Each row below holds a small network's activations on one record, seen along a few directions.
Each row is followed by the record's values for the fields E, H, C, F, S, B.
Not every record has every field; a missing one is left out.
The largest differences between rows may come from other fields.
Random noise pushes rows far along 13 fixed directions. That doesn't count. These rows show it; they differ only by the noise:
[-627  260  619 -167  296  -36 -182   45  340  162  -83 -110  248  262
   51  131 -115 -118 -167  101   35  -11   86 -338 -302 -357  -74  459
  110 -230   59  138]
[-104 -296 -129   40 -102  475  144 -269 -247   33    2  -35 -545  111
   82 -784  106  175 -120  137  -12 -170 -175 -262  -37  -50 -100  378
 -117  229  -12  102]
[ -19 -255  -37  -94  200 -267 -228 -213   40   97  -62  -81 -102  261
  -55  -19  118  431  -55  112    0  243   38 -470  221  -51  192  293
  114   82   44 -402]
[ 107   34  -48  124 -503  380   81  255  100  350  290 -200 -163 -234
   90 -146 -236   93  174 -582  -67  209 -426  364 -151 -161  154  -41
  114  160  -22  121]
[-481 -322   -4 -426  -37  -98  170 -351 -164 -115  -75   48 -431   41
 -233 -104 -143  250 -156 -206 -286 -279  301   -9  201  134 -132  -87
   77  220 -260   39]
[ 306  314  243  133  -77  -78   -9 -136 -328   60 -151  207 -406   63
  198 -707  -92  186  -24  316  283 -175   -5 -405  221 -174 -258  341
  -44 -295   -3  207]
[ 131 -184  344   57  606  -73   38  283  250   96 -169  197  469  350
   86  218    3   24 -227 -132 -157   91  173 -277  279   27 -248  102
  134 -110 -244    7]
[ 252 -227  -37 -336  312 -576 -232  143  231  345  175 -418  347  206
   -8  573 -181  571 -201 -135 -119  366  578 -513  477 -180  348  -14
  551  233 -347 -511]
[ 354  -70   21  152  537  -84  119  302 -116  -65 -283  253  488  186
  225  251   75   16   43  112  114   75 -194 -128  248  286  -59  286
  -32  -23 -335 -127]
[-207 -154   11 -126  431 -286   75  128  -52   78  -58  191  295  259
   64  343 -197  -73  -94   46 -131  267  166   22 -126  161  279  371
  -13  -60 -160 -127]
[-168  -81    6   68   84   29  -78 -324    8  -13  -72   -4 -151  144
 -168 -274  144  -35  -11  210   -6   26   26 -265 -140 -359  -87  255
  -89  -48  190   62]
[  58 -133 -289 -192  134    5   70  -52 -193   -5  -53 -373   73  -94
  -19   -1   44  184 -151  189   32  -72  160 -351  247 -140  -37  195
  145  412 -380  -84]
[-272  208  434  -52 -296 -103 -172   73  472  280   91  267 -183  -57
   32 -193 -640  -64  306   51    6 -443   78  277 -661 -193  -91 -166
  -45 -448  -60  509]
[-223 -100  143  278  511  163   42  -83  190 -135 -176  182  550  337
 -193  358  342 -498  139   54  -64  166 -206   51 -425 -316  -59  278
 -166 -149  178   61]
[-178  140  147  -94  247 -237  131 -138 -391  -67 -109   10  134  235
  -89  344  175  -13 -115 -265  -22  448  -24  -98  272 -109  186  426
  133  -11   39 -270]

[ 202  -52 -215  139   14  -56  -15  423    7   16 -110  135  164 -230
 -108  106  162   38 -163 -317 -129  467 -387  126  453  348 -232    9
  -62   89  -11 -117] : <E:e1 C:c2 S:s3>
[ 105  185   32 -184  -98 -482 -201 -230 -261   -8  -99 -141 -170  -99
 -228  -18  -89  216 -184  170  102 -110  272 -205  177 -358   -9   67
  191   54 -370  -39] : <H:h2 C:c1 F:f2 S:s1>
[  14  217  129   58    2 -421  -74 -256 -387 -387 -332  310 -126 -169
 -423    3  369  -42   -1  -17   38  163 -297  168  389  236 -187 -127
  -76  -83   38  -69] : <E:e1 C:c1 F:f1 S:s2>
[  98  146  -82  133  -84 -213  -23 -105 -152  -23  -93  306 -299 -158
 -206 -507    3 -155 -254  127 -176  -42   28    1   72  -85 -410    4
 -203 -251  -26  318] : <H:h1 C:c1 F:f1 S:s3>
[ 186   19 -437   59   31  -28   93   80 -335   -6  116   -5 -128  -92
  248 -397 -172 -113 -258  365   72  117  244   71 -133  136  203  309
 -182   14  -33  177] : <E:e2 C:c1 F:f2 S:s4 B:b2>
[-364  381 -140 -121  251 -219  -50  247  -35   41 -109  112  161  -65
  261 -123 -176 -202 -212  494  183  130   20  -75 -201  185   58  604
 -313 -231  162  119] : <H:h1 C:c1 S:s3>
[-582 -162 -133 -453   88  -39  225  215  170  152  186  -76  214  -64
   40  406 -735 -348 -219  -89 -392 -211  451  510 -747  -27  216   71
  -77   15 -436  346] : <H:h2 C:c1 F:f2 S:s4 B:b2>
[  25  312 -213 -185 -243 -384 -214    9  164   94  306 -342   41 -146
  -14  366  -78  194  123   26  143  143  213  -42   22 -337  294  -90
  253  -18  179 -195] : <H:h2 S:s3>
[ -38 -167 -275  101  -31  410  313 -251 -495  -26  206 -152  -69  116
 -225   38  497 -306 -140 -264 -137  366 -222  300 -259 -115  356  278
  124  436  -42 -184] : <E:e2 C:c2 F:f1 S:s3>
[ 107    6  -44   14   70 -161 -253   89 -182   45 -297   96   71   86
    5  -23  175  131  -95  162  159  -47 -477 -189  -53  179   14  517
  -96   44 -441 -249] : <H:h2 C:c1 F:f2 S:s3>
[-294   37 -441 -352  101    1  104  169  190   50  256 -453  -36  -88
  476  -85 -587    6 -184  559   11   92  698 -224  -63  -74  291  274
  -93  169  254  112] : <H:h2 F:f1 S:s4 B:b2>
[ -16  284   25 -255 -148  -77  -57   -7 -238   34   -1 -244   31 -113
  108  319   33  364   75 -144  175 -151  -46 -199  342   77   89   45
  213  163  -73 -304] : <H:h1 C:c2 F:f2 S:s4 B:b1>
[  76   70   43  109  413  -29  175  -84 -137 -383 -259  224   43   53
  113  -29  -19 -187  -71  279  102 -335  114   55   52  -22 -356   76
 -173 -149 -100  253] : <H:h2 C:c1 F:f2 S:s1>
[-401 -180    1  -52  -16  217  -15 -288  -10   83   23  -95 -138   80
 -354 -164   81 -324 -365  -81 -324   54   -4   82 -394 -387 -134  192
  -61  116  -32  144] : <H:h2 C:c2 F:f1 S:s4 B:b1>
[-657  380  -24 -375  232   41  107  -56  -26 -218   93 -243  281  -75
  212  475 -153 -278  232  505  302 -318  159   87 -646  -58  300  299
 -114  -33   92   74] : <E:e2 C:c1 F:f1 S:s1>
[ 461  220   -1  147   24 -157 -284  226  -15  217 -208  -20  295 -153
 -130 -105  122  -27 -138   95   60   43 -327 -258    5 -229 -240  270
   -9 -125 -319   33] : <H:h1 C:c1 F:f2 S:s4 B:b1>
[ -32   48  546  205  120  -64   27   62   79  117  135  402    3  387
   60    3   86  -84 -140 -486 -191  414  -91  209  -19  -66   76  133
  139 -490  365  -33] : <H:h2 F:f2 S:s2>
[-325 -192    7 -260 -409  105  181  -22 -181  350  373   22 -422  103
  173 -150 -597   38    2 -158 -123  -57  271  438 -565  214  637  142
   62   76 -265  166] : <E:e2 C:c2 F:f2 S:s4 B:b2>
[ 211  243  224  114 -296  -19 -248  102  403  102  111 -133  -25 -163
  -15   72 -130  255  236 -339  110 -120 -230  225   13 -138 -144 -389
  167 -188  -72   71] : <E:e2 C:c1 F:f2 S:s4 B:b2>
[ -69 -193 -498 -207 -285  187  -63 -483   74  -12  403 -654  -79   25
 -199  352   82  174  339  -15  -12    3  244  -48 -204 -545  544 -133
  194  407  294 -320] : <H:h1 C:c2 F:f2 S:s4 B:b2>
[-230  378  679 -206 -110  315  182  -44  207 -267  125  -90 -180  134
  292   60  126  366  300 -255  292 -634  -42  -34  436  162 -198 -365
  351  -60  291   34] : <H:h1 F:f1 S:s2>
[ 360    1  -83  324 -168 -101  -60  261   45  345  -41  343  -79 -192
  -58 -495 -202 -259 -148  -58 -178  431   42   54   34  -80 -237 -135
 -236 -350  256  292] : <H:h2 C:c2 S:s4 B:b1>
[ 101  -74  -28  137  180 -223 -192 -171  251  -34   78  197  252  375
 -111  488  325  -38  383 -104    0  344  -14  114 -214 -231  369  -27
  -28 -316  536 -382] : <H:h2 C:c1 S:s4 B:b1>
[ -76  101 -261   87    1 -614  -28  -73 -607   45 -160  467 -201    8
 -256 -192 -116 -421 -254  135 -186  596  -44  328 -236  151  234  486
 -284 -281  -74  -21] : <H:h2 C:c1 F:f1 S:s3>
[  58  360   25  -52 -253 -387 -377 -185 -145  136  -67 -402  158 -203
 -504   44  214   -3 -147  217   95  -55   88 -278  -50 -573  -35   32
  223   73 -392  -91] : <H:h1 C:c1 F:f2 S:s4 B:b2>
[ 124   33 -345  186 -258   88  113   57  129   95  356  -24  -76 -127
   35  -83   38   17  153 -240  -15  330   61  179 -100  -89  181 -212
  -51  -76  500   33] : <E:e2 F:f2 S:s3>
[ 172  242  333  179 -393 -178 -386  -76  187  251   55   82  -97   38
 -141   -5   59  147  123 -392   -2  231 -337    5   22 -314  -41 -132
  174 -354  165 -112] : <H:h2 C:c2 S:s4 B:b2>
[-303   48  387 -241 -342  183  -54  331  168  421  201 -162 -321 -104
  256 -146 -483  235 -183 -650 -232  261 -178  258  -16  271  173   57
  177  133 -109   90] : <E:e1 C:c1 F:f1 S:s4 B:b1>
[ 145   33 -170  166   81   44  292 -495 -579  -87  117  306 -330  414
   97 -412    3 -328   50  566  129 -147  479 -116 -388 -261  208  278
 -228 -207  297  102] : <H:h2 C:c2 F:f1 S:s3>
[  28 -186 -318   -4 -391   34  -29 -259   66   41  175 -229 -497 -278
 -180 -369  -14  103   73   67  -87  112  166  -30   14  -60   93 -326
   44  277  278  100] : <E:e2 C:c2 F:f1 S:s3>
[-176  703  365 -256   16  -47  257 -193 -582 -411 -100  -76 -239   11
  270   95  209  154 -112 -168  422 -323  138 -136  556   87 -165  183
  195 -116   54  -25] : <E:e2 C:c1 F:f2 S:s3>
[ 146  155  -89   88  164 -210   58  -99 -276 -176   -3  167  177  257
   21  307  286   50  307   57  280   74 -150   53  -14  139  377  131
   -1  -43  218 -309] : <H:h1 C:c1 F:f2 S:s3>
[-437 -119    3   47  131  183  116    3  243 -237   32  240   92  115
  -55  348   30 -216  214 -306 -150  222 -137  409 -150  224  130  -76
 -163 -101  484   45] : <E:e1 C:c2 F:f2 S:s1>
[-222 -385 -118  -91  363  223  103 -442 -396 -306 -204  131   71  475
 -216  138  596  -52  136  323    3 -265 -220 -107 -373  146  133  331
 -129  180 -228 -363] : <E:e1 C:c1 S:s4 B:b1>
[ 113 -281  152  -88  201   27   88  157  -77  293  164  144  162  309
  267   68 -412  -77  -43  128  -85  -86  149   36 -333  259  418  163
   68  -10 -469  -10] : <H:h1 C:c2 F:f1 S:s4 B:b2>
[-486  145  611  -93  265   37   -5  -42   43  -93  -51  167   76  388
  128  -26   61  -70   -1  264  147 -164  -49 -157 -340  154  148  349
  100 -248   89  100] : <E:e1 C:c2 F:f2 S:s2>
[ 172  114 -155  -85  187   35  290   24 -443  -92  118   55  -77  146
  359 -191 -174  -23  -15  546  308 -186  202   43 -169  223  341  345
   22   85 -336   64] : <E:e2 F:f1 S:s1>

Here are new rows. What are their fields?
[ 371 -383 -174  204  151   -9  206  -23 -156  -23   80  444  -19  428
  183  -47  -74   50  202   83    8  -42  130  138  -74  358  320  -94
  -83 -151  -35 -159] : <H:h2 C:c2 F:f2 S:s4 B:b2>
[ -86 -258 -367  -53 -113   50  143 -321 -140 -119  153   98 -317  130
   97  -49  -50  136  280  126   39  -69  288   97  -49  161  305 -214
 -120   82  442 -168] : <H:h2 C:c2 S:s4 B:b1>
[-215  139 -329  -91 -135  276  301  582   12   82  141 -146  225 -379
  343   84 -470 -373 -177 -143 -135  250  -93  411 -156  214  115  226
 -227  160  -31  259] : <H:h2 F:f1 S:s4 B:b2>
[-583  309  666 -293 -135  104  -39    9  -14  218   53   -2 -307  223
  297 -299 -218  171 -194  -84  138  -58  -31 -222   71  176  139  403
  103 -226  150  -12] : <H:h1 C:c2 F:f1 S:s4 B:b2>
[ 263  -26  306  188  -58  275 -285 -119  424  344  181 -349  301  283
 -120  -73  206    5    0  -82    8 -155  112 -472 -208 -712 -155 -119
  306  -13  -17   76] : <H:h1 C:c2 F:f2 S:s4 B:b2>
[ 174 -445 -249  -14  -16 -291   79  -27 -115  406  493  342 -350  514
  191  -55 -389  313  -26 -269 -360  702  409  238    2  291  872   94
   76 -186  330 -386] : <H:h1 C:c2 S:s4 B:b2>
[ 636    3   59  108 -549 -139  -62   28 -124  366  -11   49 -207 -256
 -237 -327 -140  150  -23 -423 -103  -21   19    8  289 -221 -303 -465
  221   48 -456  125] : <H:h2 C:c2 F:f1 S:s4 B:b1>
[ -98  204  258 -260 -215  -41   25 -234   93  130  295 -121 -217  219
  114  -86 -258  234  179  280  189 -794  537 -133 -359 -286   82 -100
  246 -118 -188  167] : <H:h1 F:f2 S:s3>
[-155  -60  134 -123 -166  590  154   45  -11   59    5 -452    3 -122
  154  -22  152   82 -155 -440  -38   43 -335 -133  283  -84 -119   40
  178  415 -117  -54] : <H:h2 C:c2 F:f1 S:s4 B:b2>
[-176 -239 -541 -119  122  615  555   94  -13 -217  277 -341   70 -226
  172  -89  -35 -354  -90  133  -95 -137  529   52   58  -86  -58 -334
  -98  376  355  358] : <H:h2 C:c2 S:s1>
[-493  369   58 -123 -165 -105 -107   40  112   46  -10   25 -289 -276
  274 -233 -551  -97  -32  283  166   15  -55   97 -392  -70   55  420
 -265 -303  375  277] : <H:h2 C:c2 F:f2 S:s1>
[  89   19  348  -31  135  221   24   51  263  -67  -50 -150  453  189
  -84  526  330   14   60 -572  -74 -175  -94  -81  126 -289 -249 -227
  292   36  -81 -116] : <H:h2 C:c1 F:f2 S:s4 B:b1>
[ 318    8 -114  259  499  -97   45  173 -234 -197 -353  280  404   77
 -143   -9  453 -314 -368   46  -69  344 -143 -116  409  -13 -370  255
 -102  -39 -155    2] : <H:h2 C:c1 S:s1>
[ 170   75  -19   -7  233 -442 -176    1  273 -136 -244  254   39  -48
   -4   58   22  309  164  286  166 -172  141 -248  374  180 -251 -135
 -121 -275  252 -104] : <H:h1 F:f2 S:s3>
[-144 -129   52  -93  -60 -346 -120 -226   18    1 -151  140 -131   52
 -282   84 -168  123   53  -62 -144 -105   64   76   28  128  -11 -187
   32  -91 -251  -51] : <H:h1 C:c2 F:f2 S:s4 B:b2>
[-479  255  532 -135  441 -337   95 -187 -229 -273 -398  268  446  259
 -283  713  234 -565  -21   64  -12  -89  142  -48  -80 -152 -173  283
   -6 -293 -185    5] : <H:h2 C:c2 F:f1 S:s3>
[  94 -166    2  138  338   76  -46   69  205  -38   45 -118  462  228
 -164  371  342 -140   24  -51  -99  -70 -103   50 -202 -119   17  -65
  192  148 -224  -72] : <H:h1 C:c1 F:f2 S:s3>
[-275  178  401 -175 -390 -105 -182 -182  -31  182    5   42 -199   28
 -205   51   55  146  345  -44  201 -366 -480  111 -436   98  254  -31
  207  -31 -338 -137] : <H:h1 C:c2 F:f1 S:s3>
